Each row below holds a small network's activations on one input, seen along a few directions.
In each table, some parts of the input vary, and every possible input appears once, in random order.
Descriptions start from the smaller parts, as in this example, which fits no table here: one of 6 places along a line, together with either a single point or one of 9 places around a ring or (one of 3 separate values, together with one of 8 places around a ring).
Shared parts are said once, and a part with two or three values counts as separate values.

Table:
row 1: 34.5  -15.7  -51.9  -47.6  18.0  17.5  45.9  -5.3  -29.3  16.7  -17.4  -26.2
row 2: 38.0  -4.0  47.8  31.2  5.4  -52.9  -20.1  -31.9  -12.6  -17.9  -34.0  34.3
row 3: -48.3  7.0  54.6  18.1  -23.8  -41.3  -1.5  3.2  22.8  -11.7  31.9  -2.0
row 4: -51.2  -16.4  -30.4  -15.7  44.0  -26.1  -4.5  22.5  30.3  -3.9  18.6  -23.9
row 5: -61.1  10.3  -25.0  21.8  24.0  35.6  -37.8  48.3  -70.5  -2.9  -75.4  46.0
row 6: -26.4  44.5  4.4  6.1  -16.5  -15.7  32.9  -46.7  20.1  -33.8  14.8  22.3
row 7: 0.4  25.0  46.0  32.9  -35.0  -3.5  -14.4  12.3  26.8  13.6  33.6  -25.7
row 8: -34.2  16.3  -67.0  -13.6  31.6  -11.6  29.7  -26.4  -22.0  -19.6  -15.4  -28.5
row 9: 9.4  5.9  -58.7  -40.4  38.9  -10.0  27.3  -28.7  -44.2  -12.8  -9.5  -7.7
row 10: -63.9  -13.3  -36.8  -22.2  39.3  -7.1  22.2  -3.5  -12.7  -2.8  24.3  -51.8
row 11: -56.3  15.5  35.1  -3.8  -8.9  -11.1  24.6  -23.5  29.6  -17.2  53.8  -2.0
row 12: -18.5  36.5  24.1  27.6  -31.7  -46.0  6.6  -19.9  13.2  -27.9  -7.3  22.3
row 13: -7.6  33.4  26.4  11.3  -19.9  26.7  12.3  -14.6  33.9  6.9  55.8  -25.9
row 14: -42.3  -1.2  -3.3  28.7  20.6  77.5  -58.9  80.2  -56.8  38.6  -33.2  -1.1
row 15: 40.3  -22.9  -6.2  -14.6  -35.1  25.1  4.5  -12.6  35.2  1.8  40.2  -14.7
row 16: -9.8  -26.9  -12.2  3.3  -0.6  80.5  -56.7  62.1  -67.2  59.2  -47.2  21.3
row 17: 57.9  -18.9  -4.4  -29.5  -24.4  8.6  38.6  -5.7  24.4  -24.2  11.8  12.7
row 18: -2.3  1.6  -38.6  0.0  32.7  11.1  -17.2  31.1  35.3  20.8  21.1  -47.3
row 19: -17.5  0.1  -16.6  -5.7  31.1  37.4  -40.0  45.7  -93.0  4.0  -70.3  66.5
row 20: 7.3  -21.6  -10.1  -13.7  10.2  64.7  -23.0  68.8  -78.2  34.1  -78.1  47.4
row 21: -5.8  7.1  40.4  56.2  -2.5  -54.1  -18.9  -29.6  10.8  -24.9  -41.5  12.9
row 22: 43.0  11.5  18.3  -26.5  -30.1  13.0  50.3  -25.1  12.5  2.1  15.8  25.3
row 23: 12.3  -3.9  62.7  61.4  -5.8  -11.8  -40.5  2.2  24.6  15.8  -1.1  -34.6
row 24: -21.0  12.8  -60.6  -6.3  36.1  -31.1  3.6  -0.1  21.0  -20.5  -20.8  0.1
row 25: 63.0  -25.8  55.1  23.1  -15.4  -25.4  -1.9  -9.2  2.3  11.9  -41.5  16.5
row 26: 23.0  2.3  -51.9  -34.0  43.0  -29.4  0.3  -3.0  -1.1  -13.7  -15.8  20.3
row 27: -41.2  -14.6  11.6  -7.2  -3.0  -15.0  12.6  -4.4  42.5  -44.6  49.9  -14.7
row 28: 25.0  7.3  17.0  -11.7  -40.8  29.2  16.3  -32.1  22.9  28.2  43.9  -2.7
row 29: 45.1  -30.6  53.4  38.2  -26.6  -9.0  -36.4  -15.9  13.2  37.5  -13.2  -11.5
row 30: 33.0  2.7  -11.1  -21.8  -3.7  -18.9  19.6  -29.4  9.7  -53.6  19.6  31.0
row 31: 50.5  3.4  38.2  -5.3  -44.5  -16.6  23.8  1.1  5.0  8.4  -7.0  25.5
row 32: 17.0  -21.0  -53.6  -31.4  7.3  33.5  12.1  -12.8  -18.6  42.5  12.7  -52.8
row 33: -91.0  -19.6  4.5  13.7  32.0  40.3  -45.8  70.9  -61.7  14.0  -35.7  23.0
row 34: 30.4  -24.6  -47.5  -25.1  11.5  14.0  -14.8  12.6  24.5  41.9  6.7  -24.8
row 35: 25.6  25.3  31.7  3.0  -23.9  -44.7  5.3  -22.0  -10.0  -20.7  1.0  43.7
row 36: 17.9  32.9  12.1  -18.1  -9.1  -14.9  31.4  -48.7  -2.9  -26.6  23.5  43.5
row 37: -11.1  14.0  -19.4  3.1  -10.8  -19.6  21.4  -27.4  32.6  -61.0  11.4  9.9
row 38: 47.9  -19.4  -45.5  -41.4  22.2  -2.0  19.3  20.1  13.8  16.0  -23.2  1.9
row 39: -15.6  5.2  -44.4  -7.2  28.4  30.6  8.9  5.4  -8.2  21.2  26.0  -75.9
row 40: 33.1  -1.6  37.0  9.9  -55.9  -0.7  -10.1  -6.1  15.9  34.3  21.7  -2.6
row 41: -37.1  -21.3  72.3  44.6  5.5  -49.1  -28.0  -7.0  19.9  -9.1  -3.4  -11.7
row 42: 7.6  2.8  2.4  8.7  -14.0  22.6  1.1  5.2  46.1  -19.8  52.6  -38.3
Q: The inputs of row 16 and row 14 match in every part but one. If row 15 is changed in the same way as row 16 into row 14, which row does it become?
A: row 42
Q: The inputs of row 34 and row 24 match in every part but one. If row 32 is changed in the same way as row 34 into row 24, which row does it become?
A: row 8
Q: What do these inputs look like to the network?
A: one of 6 places around a ring, together with either a single point or one of 6 places along a line
Q: Change only the place on the ring of 6 in row 7. List by row number the other rows that result.
A: row 3, row 12, row 31, row 35, row 40
Q: Which other rows agree with row 36 in the place on the ring of 6? List them by row number.
A: row 2, row 9, row 19, row 26, row 30, row 35
Q: A walk changes only the place on the ring of 6. It starts at row 6 and steps to row 36. List the rest of the walk in order.
A: row 22, row 28, row 13, row 11

Table:
row 43: 24.4  -22.0  23.3  -4.2  -8.3  8.1  -9.6  18.3  -24.8  14.2  -28.1  30.3
row 44: 23.0  16.0  28.4  9.0  -30.4  20.4  -0.6  -6.2  -26.1  8.1  -14.5  32.9
row 45: -31.0  26.5  23.8  21.9  -9.6  -2.8  -5.5  -6.3  -25.4  -18.3  -14.5  33.4
row 46: -29.6  5.9  -49.7  -29.9  23.5  11.1  19.4  8.8  -3.9  -29.3  8.2  7.1
row 47: -29.6  -11.5  19.3  7.3  12.7  -14.4  -15.8  17.2  -23.4  -12.4  -28.0  31.3
row 48: 23.9  -1.3  -34.2  -29.8  7.7  10.5  18.8  -6.3  -20.9  25.0  -9.9  -6.1
row 49: 10.1  21.7  32.5  7.2  -22.5  -73.1  39.7  -65.3  68.5  -52.7  47.9  -6.0
row 50: 39.3  -8.2  -4.4  2.3  -0.8  6.1  -20.2  22.7  -6.5  15.1  -32.6  21.7
row 51: -29.7  11.4  -37.5  -17.0  29.6  -12.1  14.6  -5.4  -20.7  -2.0  -9.7  -6.4
row 52: -19.4  -3.2  -23.2  7.8  32.6  -10.0  -8.5  -3.6  -25.0  -11.2  -28.4  -8.5
row 53: -23.2  15.5  38.9  29.3  -26.3  25.1  -17.6  8.2  -9.2  13.2  9.3  1.5
row 54: -11.4  -14.1  -8.4  15.4  16.4  17.8  -20.5  10.9  -9.0  20.4  -4.7  -40.4
row 55: -21.6  -22.2  34.0  15.5  -3.5  13.1  -27.1  32.1  -7.7  19.4  -4.4  -1.0
row 56: 34.3  -15.4  -19.7  -4.2  11.7  12.7  -3.3  -4.1  -25.5  15.8  -28.3  -8.4
row 57: 23.9  -6.6  -45.5  -43.0  3.4  34.2  22.5  7.2  -4.4  -1.8  8.9  8.1
row 58: -6.6  -9.0  6.3  22.2  3.8  11.4  -36.2  36.7  12.1  20.7  -10.3  -9.1
row 59: 18.1  10.5  46.7  14.3  -36.7  -45.1  26.2  -51.2  83.2  -19.8  74.6  -36.0
row 60: -14.7  2.3  -8.6  13.8  20.2  -16.5  -26.3  21.6  -5.2  -11.5  -32.4  22.7
row 61: -21.7  -5.5  -34.4  -22.9  7.6  38.7  5.5  22.5  11.3  2.7  33.1  -24.2
row 62: 63.6  8.6  34.9  -4.9  -45.0  -51.1  43.2  -66.0  67.6  -25.2  48.8  -4.9
row 63: -21.8  0.6  -22.5  -9.9  13.8  15.9  1.7  8.5  -5.1  29.5  15.0  -38.1
Q: The inputs of row 57 and row 46 match in every part but one. If row 62 is changed in the same way as row 57 into row 46, which row does it become?
A: row 49
Q: What do these inputs look like to the network?
A: one of 3 separate values, together with either a single point or one of 6 places along a line
Q: Change only the choice among 3 separate values in row 45. List by row number the other rows that result.
A: row 44, row 53
Q: Which other rows agree with row 53 in the choice among 3 separate values? List them by row number.
A: row 54, row 55, row 58, row 59, row 61, row 63

Table:
row 64: -45.6  34.2  -16.0  -0.2  19.2  61.1  -20.8  44.3  -51.5  5.0  -18.9  28.5
row 65: 21.0  10.9  27.2  20.4  -1.2  -2.9  -17.7  -5.6  32.1  -26.5  50.7  -15.6
row 66: -23.6  29.9  -33.3  -3.0  44.5  -28.1  28.7  -36.2  9.5  -43.4  13.1  -19.6
row 67: 19.6  2.0  -34.4  -42.2  27.5  -33.0  50.8  -50.8  -10.0  -36.0  0.3  5.6
row 68: 25.7  5.2  -18.2  -2.6  -26.5  15.3  8.8  -45.4  39.0  23.0  25.1  -22.0
row 69: 27.7  -40.1  -2.6  -0.1  19.4  42.8  -5.1  28.1  -68.8  32.4  -57.8  0.8
row 70: 9.5  -22.7  -25.4  26.7  5.0  42.4  -29.9  28.4  -56.2  27.4  -62.7  -15.4
row 71: 25.7  12.9  -42.9  -23.1  -28.3  -5.1  31.5  2.4  33.0  0.2  23.7  -33.6
row 72: -4.8  -0.5  -19.2  -30.8  5.4  55.2  5.6  31.9  -73.3  14.2  -25.7  57.6
row 73: 20.2  2.5  20.2  21.5  -39.8  -20.6  0.7  -16.2  44.0  -37.5  -17.1  32.5
row 74: -30.5  -13.7  12.8  1.1  -9.5  6.6  8.9  -31.5  39.7  23.7  49.5  -34.0
row 75: -23.1  18.1  -43.0  -3.9  -8.4  55.6  -19.4  30.8  -60.5  10.3  -30.4  41.8
row 76: -12.0  -20.2  35.0  12.6  -14.5  -17.1  -19.8  -6.8  24.7  -22.3  58.3  -18.9
row 77: 38.3  -13.8  43.9  -8.1  -26.7  -20.6  25.4  -15.8  32.0  -33.1  -14.1  47.7
row 78: 21.8  -35.5  -37.4  -29.0  44.7  9.5  -20.3  45.7  -36.9  36.1  -46.6  36.4
row 79: -42.8  -36.8  9.7  18.7  17.3  34.1  -33.8  39.1  -54.5  26.1  -44.8  -33.3
row 80: 46.9  16.2  66.3  2.3  -33.4  -47.3  15.2  -36.2  -4.9  11.4  -7.9  28.1
row 81: 3.8  -17.0  -59.7  -3.5  31.0  9.4  -46.1  45.2  -24.1  31.4  -51.6  20.2
row 82: -3.3  13.2  43.5  35.6  -9.8  -15.7  4.7  0.0  51.3  -41.1  0.1  25.3
row 83: 43.8  -10.9  5.4  -31.9  -13.7  15.3  32.9  -45.5  26.9  27.0  28.1  -7.2
row 84: 62.5  -17.5  26.8  -21.2  -18.2  -8.0  3.9  -20.5  12.0  -18.8  37.7  7.3
row 85: 44.0  -3.6  -19.1  -51.9  -15.6  -5.3  55.8  2.5  21.0  4.3  26.5  -18.1
row 86: 2.7  16.9  5.9  8.2  3.4  20.6  10.9  -30.7  47.3  19.6  40.8  -30.3
row 87: 28.5  32.0  41.7  33.5  -46.3  -47.9  -8.2  -35.8  6.3  7.9  -9.8  13.9
row 88: 44.5  -1.3  3.1  8.8  -30.9  -7.8  -20.0  -20.5  24.3  -22.9  34.6  -7.4
row 89: 2.3  24.5  -18.7  -11.5  1.6  0.3  34.1  17.3  40.7  -3.1  39.5  -42.8
row 90: 0.9  18.1  -58.1  -13.6  14.8  -33.0  26.3  -51.1  1.8  -40.3  -2.7  -10.0
row 91: -26.1  11.8  72.0  39.1  -29.7  -57.5  -5.7  -21.8  5.8  9.2  15.7  3.3
row 92: -50.9  -29.7  -24.6  -13.7  43.6  1.2  -51.5  55.8  -22.0  29.3  -34.4  0.2
row 93: 6.1  43.4  65.2  45.1  -16.8  -43.5  -5.0  -21.3  13.5  4.9  7.0  5.7
row 94: -77.1  4.8  -7.8  -12.9  4.3  47.3  -24.1  41.8  -58.4  8.4  -12.6  23.2
row 95: -31.3  -6.2  -11.4  -18.4  -11.2  -13.8  31.7  16.2  33.0  0.9  48.0  -46.2
row 96: -12.2  -7.1  1.2  30.8  32.3  47.6  -30.7  42.1  -47.6  22.4  -50.9  -28.7
row 97: -35.8  -18.2  50.6  28.7  -23.2  -29.7  3.3  -1.0  43.7  -36.9  8.1  22.5
row 98: -19.1  -1.2  -32.6  0.0  58.5  14.6  -47.5  58.9  -15.3  25.8  -40.2  6.4
row 99: -57.2  -0.6  -26.1  -11.3  31.3  -42.2  26.3  -37.7  2.1  -39.2  21.5  -23.9
Q: What do these inputs look like to the network?
A: one of 4 places along a line, together with either one of 3 separate values or one of 6 places along a line
Q: The inputs of row 86 and row 83 match in every part but the place on the line of 4. If row 93 is changed in the same way as row 86 into row 83, which row does it become?
A: row 80
Q: A walk changes only the place on the line of 6. It starts at row 99 and steps to row 95. List the rest of the walk in order.
A: row 74, row 76, row 97, row 91
Q: Which other rows agree with row 81 in the place on the line of 4? List them by row number.
A: row 68, row 70, row 71, row 73, row 75, row 87, row 88, row 90
Q: Change only the place on the line of 4 in row 79. List by row number the other rows that result.
A: row 69, row 70, row 96
